Each row below holds a small network's activations on one input, seen along a few directions.
Each table varies a few parts of the input and shows all the possible inputs, shuffled.
Descriptions start from the smaller parts, as in this example, which fits no table here: one of 2 separate values, together with either a single point or one of 9 places around a ring or (one of 4 places along a line, together with one of 5 places around a ring).
Shared parts are said once, and a part with two or three values counts as separate values.
In the rows, zero is written as 100.

Other details of the inputs vary at random and push rows far along two fixed directions, the same in every table; ignore that.

A family of inputs:
x1: 111  90  84 102 114 104 133  90  89 110 134  78 116 114 123  90
x2:  94  99 115 105 100  96  75 104 100  98  73 106  94  88  88 105
x3: 136  52 120 158 156 128 148  65 172 140 123 115  98  38  99  90
x4:  95 101  89  81 103 107 115 113  73 100 112  81 113 115 120 105
x5:  78 125  93  69  77  90  73 126  48  80  82  84 106 144 101 109
x6:  92 104 110 103  97  95  80 106  99  98  74 103  95  90  93 103
x7:  94 114  71  66  91 104 122 121  59  92 117  77 115 131 127 107
x8: 110 112  49  62  82  99 148 101  86  87 155  94 111 121 133  97
x9:  87  89 130  98 106 104  72  96 111  95  86 110  98  69  91 101
x10:  98  89 111 115 111  97 100  89  92 113 110  81 108 110 104  90
x11:  85 101 111  84  95 101  84 105 101  91  95 105 100  83 102 102
x12:  97 117  95  98  76  78  65 101  79  85  76 106  92 131  78 100
x13:  85  93 143 116  95  85  46  83 113  95  79 111  91  86  70  92
x14:  91 131  65  55  57  82  90 113  62  68 115 103 101 149 102 104
x15:  74  91 157 120 111  96  32 100  87 101  48  95  98  92  71  99
x16:  96 126  84  82  80 102  97 126  90  86  81 113  90 121  91 117
x17: 109  96  81  88  99 100 128  88 107  96 139  99 108  95 119  92
x18: 113 126  51  82  77  99 136 114  92  91 119 105  96 138 108 106
x19: 105 121  87 100  80  92  89 108  96  88  85 115  88 130  79 105
x20:  72 128  99  61  64  87  67 123  73  75  86 102  96 121  96 109
x21:  95  77 125 115 129 113 110  95 106 122 106  80 110  75 114  96
x22:  88 111 108  98  86  85  59 102  61  87  81  89 102 142  83  97
x23: 106 116  74  83  92 112 127 121  99  95 102 110  95 109 106 115
x24: 133  80  77 123 127 121 179  86 147 130 148 101 102  75 124  95
x25: 105  85 129 135 110  90  65  78 117 105  73 109  92  83  74  90
x26:  92  89 120  95 108 106  90  96 114  98  99 105 102  68 102  99
x27:  92  90 132 121 107  91  56  88  84 101  78  93 102 115  77  94
x28:  88  89 162 141 115 105  46  99 136 111  41 124  78  64  54 108
x29:  98  81 116  97 115 112 105  94 120 104 111 105 104  61 108 100
x30:  85 104 128 110  95  90  61 105 101 100  62 104  90  89  81 104
x31: 102  74 139 133 128 106  81  84 129 116  74 108  95  50  87  97
x32:  92  95 119 116 105  92  73  90  83 102  89  87 105 117  89  91
x33: 120  80  93 125 121 102 132  77 127 120 120  96 103  76 113  87
x34: 107 103  88 107  93  89 109  93 103 105 107  95  98 109 104  94
x35: 120 128  34  71  75 102 155 117  85  89 134 103 100 146 119 108
x36: 128  83  73 113 119 105 156  80 123 118 140  92 109  83 127  88
x37: 127  78  80 109 134 133 177  99 142 126 137 106 104  61 128 107
x38: 107  86  96 102 109 103 120  81 119 104 132 101 106  79 113  88
x39:  93 123  91  88  83 103  92 124  95  89  76 114  88 115  88 115
x40:  98 120  72  75  81  94 109 118  80  89  99  96 101 116 113 107
Description of these inputs: one of 2 separate values, together with one of 4 places along a line, together with one of 5 places along a line.
Question: Changing only the place on the line of 5 turns x6 into x30. The same change can be made to x11. Which row results?
Answer: x20
Question: Which other rows does x15 become when the place on the line of 5 takes its other values? List them by row number.
Answer: x4, x5, x7, x21
Question: A walk changes only the place on the line of 4. It starts at x4 and steps to x29. List the rest of the walk in order.
Answer: x2, x37
Question: Which other rows does x8 become when the place on the line of 5 takes its other values? List them by row number.
Answer: x13, x14, x17, x38
Question: Which other rows does x25 become when the place on the line of 4 takes its other values? List them by row number.
Answer: x8, x22, x35

A family of inputs:
x41:  88 107 110  96  89  91  68 104  84  90  80 100  98 113  87 101
x42: 116 108  40  66  96 110 177 109  85 102 160  80 118 118 151 100
x43:  93  97 119 107 102  97  76  97  96  99  85 100  99  99  88  99
x44:  85 121  99  85  76  85  66 114  69  83  78  98  97 133  87 105
x45:  93  91 126 113 107  97  74  93 103 103  85 100  99  90  87  97
x46: 108 107 107 118  94  99  86 100 131  98  73 132  78  88  69 107
x47:  96 115  78  76  83  93 107 111  76  89 111  91 105 125 112 102
x48:  94  92 125 115 107  97  75  93 103 103  82 100  98  91  87  96
x49:  93  96 118 106 101  95  76  96  96  99  86 100  99  97  89  99
x50: 108  93  82  93 109 109 137  98 101 107 131  89 110  97 124  97
x51: 112 109  47  70  94 108 166 111  84 102 152  81 115 121 144 101
x52:  86 120  99  84  77  86  66 113  69  82  78  99  97 133  87 105
x53: 123  35 142 157 171 129 140  56 169 146 129  96 110  11 116  81
x54: 106 108 108 113  94 103  87 106 133  97  69 134  77  82  71 111
Question: What do these inputs look like to the network?
Answer: either one of 2 separate values or (one of 3 separate values, together with one of 4 places along a line)
Question: Which other rows does x45 become when the place on the line of 4 takes its other values? List them by row number.
Answer: x43, x50, x51

A family of inputs:
x55:  97 121  50  52  80  95 119 112  42  74 128  76 121 147 133  97
x56: 108  99 107 112  95  98  87  89 106  98  94 114  88 106  79  99
x57: 103 104 113 125 102  86  78  92 111 102  73 105  93  98  81  96
x58:  92  99 115 113 100  99  76 104 104 105  64 102  92  96  87 100
x59:  96  96 109 104  99 102  85  98 113  95  97 119  96  97  83 102
x60: 123  72  89 118 136 131 162  95 129 130 130  93 109  76 125  99
x61:  87 107 108  99  84  88  66 101 107  88  81 118  92  96  81  98
x62:  83 112 115  97  91  95  70 112  91  95  69 104  91  90  90 107
x63:  82 145  43  37  55  89 127 127  32  75 147  65 118 183 138  99
x64: 103  99 113 117  92  89  75  84 112  98  82 112  85  91  79  94
x65: 136  78  80 126 137 119 175  84 136 128 146  93 111  79 125  94
x66:  95 102 116  91  96  98  85 103 111  94  87 105  97  80  97 103
x67: 121  75  97 100 132 127 158  92 136 118 143  98 110  60 128 103
x68:  84 111 117  97  94 102  70 116  85  92  72 108  92 105  81 114
x69:  91  81 129 112 106  82  66  90  86 110  87  86 105  95  92  97
Question: What do these inputs look like to the network?
Answer: either one of 3 separate values or (one of 2 separate values, together with one of 6 places around a ring)
Question: Which other rows does x66 become when the choice among 2 separate values takes its other values? List them by row number.
Answer: x67
Question: A walk changes only the place on the ring of 6. It starts at x60 and steps to x68. List the rest of the walk in order.
Answer: x67, x59, x56, x65

A family of inputs:
x70:  97  98  80  89  92  89 106  94  88  96 112  84 112 104 121  87
x71: 105  56 121 148 142 134 133  76 173 138 109 127  84  15 100  91
x72: 113  98  73  74  92 102 137  98  91  99 142  97 105 109 122 109
x73: 104  82 110  99 111 106  99 103  98 105 107 105 105  90  95 109
x74: 112 110  46  56  90 103 181 120  76 110 157  68 115 106 162 107
x75:  95 176  51  48  37  84  93 143  64  50  83 115  87 160  87 126
x76:  85  69 157 130 115  89  54  81 125 116  76  98  98  57  81  94
x77: 151  68  76 148 137 115 183  73 160 146 142  99 100  70 118  88
x78: 107  92 139 162 105  83  51  83 129 115  42 126  72  95  44  99
x79:  64 120 122  90  71  81  38 112  68  82  69  89  98 141  78  97
x80:  86  90 149 123 105 108  46  99 139 104  47 135  80  59  61 104
x81: 101 139  71  70  65  93  96 131  93  72  84 119  87 127  92 117
x82:  86 128  83  70  66  82  48 120  42  61  68 106 100 155  77 106
x83:  86  93 137 114 107 107  54 102  88  94  74 106 100 114  67 101
x84:  97 109 100  90  81  86  59  91  74  77  81 107  94 123  81  97
x85: 122  95  48  79 113 111 185  98  91 114 155  68 120  87 165  89
x86: 117  97  56  85 114 118 190  92 110 113 187  77 123 108 153  86
x87:  84 129  77  73  86 102 102 127  55  86  97  82 110 152 112 111
x88:  94 125  65  72  84  92  96 119  54  80  88  87 111 138 114 105
x89: 121  92  59  92 114 103 164  80 110 105 163  87 119  91 143  81
x90:  78 125 119  86  67  88  36 107  62  72  69 104  90 153  64 105
x91: 103  49 177 160 149 101  73  56 162 131  96 112  99  23  78  85
x92:  82 129  89  73  78  95  97 124  57  90  98  76 103 141 114 102
x93: 121  50 116 130 160 127 157  81 142 143 131  86 116  32 131 101
x94:  88  84 179 139 117 100  22  90 151  99  23 140  76  50  40 105
Question: What do these inputs look like to the network?
Answer: either one of 2 separate values or one of 5 places along a line or (one of 3 separate values, together with one of 6 places around a ring)
Question: Which other rows does x74 become when the choice among 3 separate values takes its other values? List them by row number.
Answer: x85, x92
